Here are a small network's activations along a few directions, averaged over the inputs that share one value of a field.
Values that are neighbours, or in one group, have similar rows; names and order tell nothing.
In the rows, zero is written as 500.
Random noise pushes rows far along 2 fixed directions. That doesn't count. These rows show it; they differ only by the noise:
[598 627 369 265 528 460 322 319 479 589 506 561]
[553 557 323 206 460 569 386 374 466 582 455 539]
[349 395 273 253 244 759 586 541 498 511 389 414]
[256 486 412 595 242 527 577 529 603 443 528 333]


Field VANI:
pifam: [442 490 732 744 574 438 630 551 420 410 666 568]
gomaf: [606 496 419 355 773 442 439 512 409 577 462 724]
manol: [553 515 681 468 609 627 469 442 346 552 500 652]
rizi: [524 395 441 330 642 478 425 604 514 535 511 561]
fisor: [302 247 327 397 384 556 594 620 591 484 392 492]
nezud: [796 680 456 209 643 659 323 424 496 521 349 593]
vatab: [470 393 593 592 633 590 581 605 370 481 651 494]
bini: [449 345 566 558 312 718 537 559 417 484 211 492]
kiz: [402 475 816 894 451 382 608 445 631 445 571 421]
finon: [621 536 419 558 405 412 560 448 617 476 554 426]
rofi: [464 500 423 601 241 633 642 622 521 490 402 343]
rilam: [462 486 581 626 628 420 542 676 413 496 639 538]
tipak: [518 489 489 489 532 260 392 470 588 532 614 412]
zof: [618 602 620 583 601 487 619 527 501 372 382 425]
mus: [336 412 288 371 268 695 583 503 520 507 423 436]
VANI is arranged as a ring.
- Going along VANI from kiz by way of its neighbour manol, in what order are rizi, fisor, rofi, rilam, zof met? => rilam, rizi, fisor, rofi, zof
- Name the neighbours of mus, in listed order. => finon, tipak
- Fewest steps between gomaf and bini? => 6

Field NUDU:
nogu: [567 823 678 969 504 157 509 376 729 292 651 226]
dudon: [279 403 381 591 522 402 684 765 586 490 518 525]
tosap: [283 355 347 316 340 537 478 466 557 612 487 332]
fos: [435 522 881 690 630 484 653 447 544 426 739 566]
sebe: [558 502 722 584 534 603 520 426 454 492 282 497]
nol: [261 647 442 635 283 313 401 391 640 478 638 468]
mub: [544 499 207 145 254 700 590 374 453 601 406 494]
gara: [675 618 516 577 369 516 468 539 509 454 262 481]
gipu: [616 541 366 223 843 243 187 385 494 571 508 655]
lagi: [692 706 727 649 585 400 287 446 536 429 375 520]
gefa: [298 339 464 554 456 854 738 754 322 471 539 519]
lazot: [587 780 519 711 387 317 478 340 598 450 643 315]
zumo: [580 349 730 732 610 242 575 528 432 468 815 551]
foti: [582 559 461 572 785 292 322 644 443 477 700 668]
zit: [269 250 355 502 310 440 577 605 612 606 460 420]
ruset: [579 565 760 795 742 495 354 348 462 478 544 554]
NUDU is arranged as a ring.
- Fewest steps between nol and gipu? => 3
- Name the neighbours of lazot, in listed order. => nogu, mub
- Name the neighbours of lagi, in listed order. => sebe, gara

Field TOFI:
sided: [503 719 561 587 395 465 400 362 484 482 585 435]
tirez: [697 771 526 700 542 306 400 480 558 471 502 434]
tev: [479 474 412 606 482 317 598 475 627 489 684 482]
nezo: [624 454 738 524 483 479 477 418 494 459 442 413]
tavu: [463 485 305 322 532 566 431 414 430 610 651 508]
sigi: [428 454 575 585 670 370 454 642 528 448 506 521]
musud: [412 381 498 417 415 806 632 600 251 639 498 581]
muv: [374 288 503 530 519 501 672 532 566 413 512 583]
rul: [272 425 400 495 302 587 493 425 626 446 511 442]
dobip: [646 583 557 407 628 599 432 551 493 541 286 493]
kazov: [396 432 405 492 349 407 617 426 631 489 417 443]
tir: [477 482 322 530 461 372 528 622 550 476 539 534]
gis: [340 449 552 501 639 497 464 445 403 610 541 534]
sis: [466 596 602 823 660 415 572 628 539 306 592 507]
puse: [627 611 775 817 685 227 478 484 527 410 756 522]
vifeb: [561 620 559 551 399 456 540 448 496 417 496 340]
lage: [625 676 503 651 658  81 186 375 623 514 540 541]
bine: [410 505 715 612 300 644 482 535 518 585 457 483]
A value of TOFI combines one of 6 hidden first parts with one of 3 second parts; all combinations occur once.
- dobip and bine share the first part; dobip and lage share the second. Which value has the first part of lage and the second part of bine? => rul
- gis and sigi share the first part; gis and sided share the second. Which value has the first part of sided and the second part of sigi? => tirez
- tev and tir share the first part; tev and puse share the second. Which value has the first part of puse and the second part of tir? => sis

Field DOFE:
befun: [412 544 291 414 476 459 494 484 614 541 477 406]
duku: [605 492 531 437 430 696 622 573 432 567 520 617]
beko: [433 417 456 630 379 527 676 623 539 408 440 472]
daneb: [632 524 553 452 734 563 424 529 320 540 551 651]
rumu: [569 463 664 424 817 481 395 460 398 525 524 698]
zuro: [363 432 517 551 237 694 593 549 496 501 357 307]
lav: [383 439 357 331 326 671 520 476 569 483 442 405]
raza: [579 687 437 546 656  88 185 319 607 497 646 522]
mekim: [546 356 552 469 505 601 676 606 403 467 444 519]
pelus: [349 302 373 305 158 807 687 617 509 480 310 358]
DOFE is arranged as a line.
- Going along DOFE from raza by way of its neighbour befun, in what order are duku, zuro, mekim, pelus met? => pelus, zuro, duku, mekim
- Name the neighbours of rumu, in listed order. => daneb
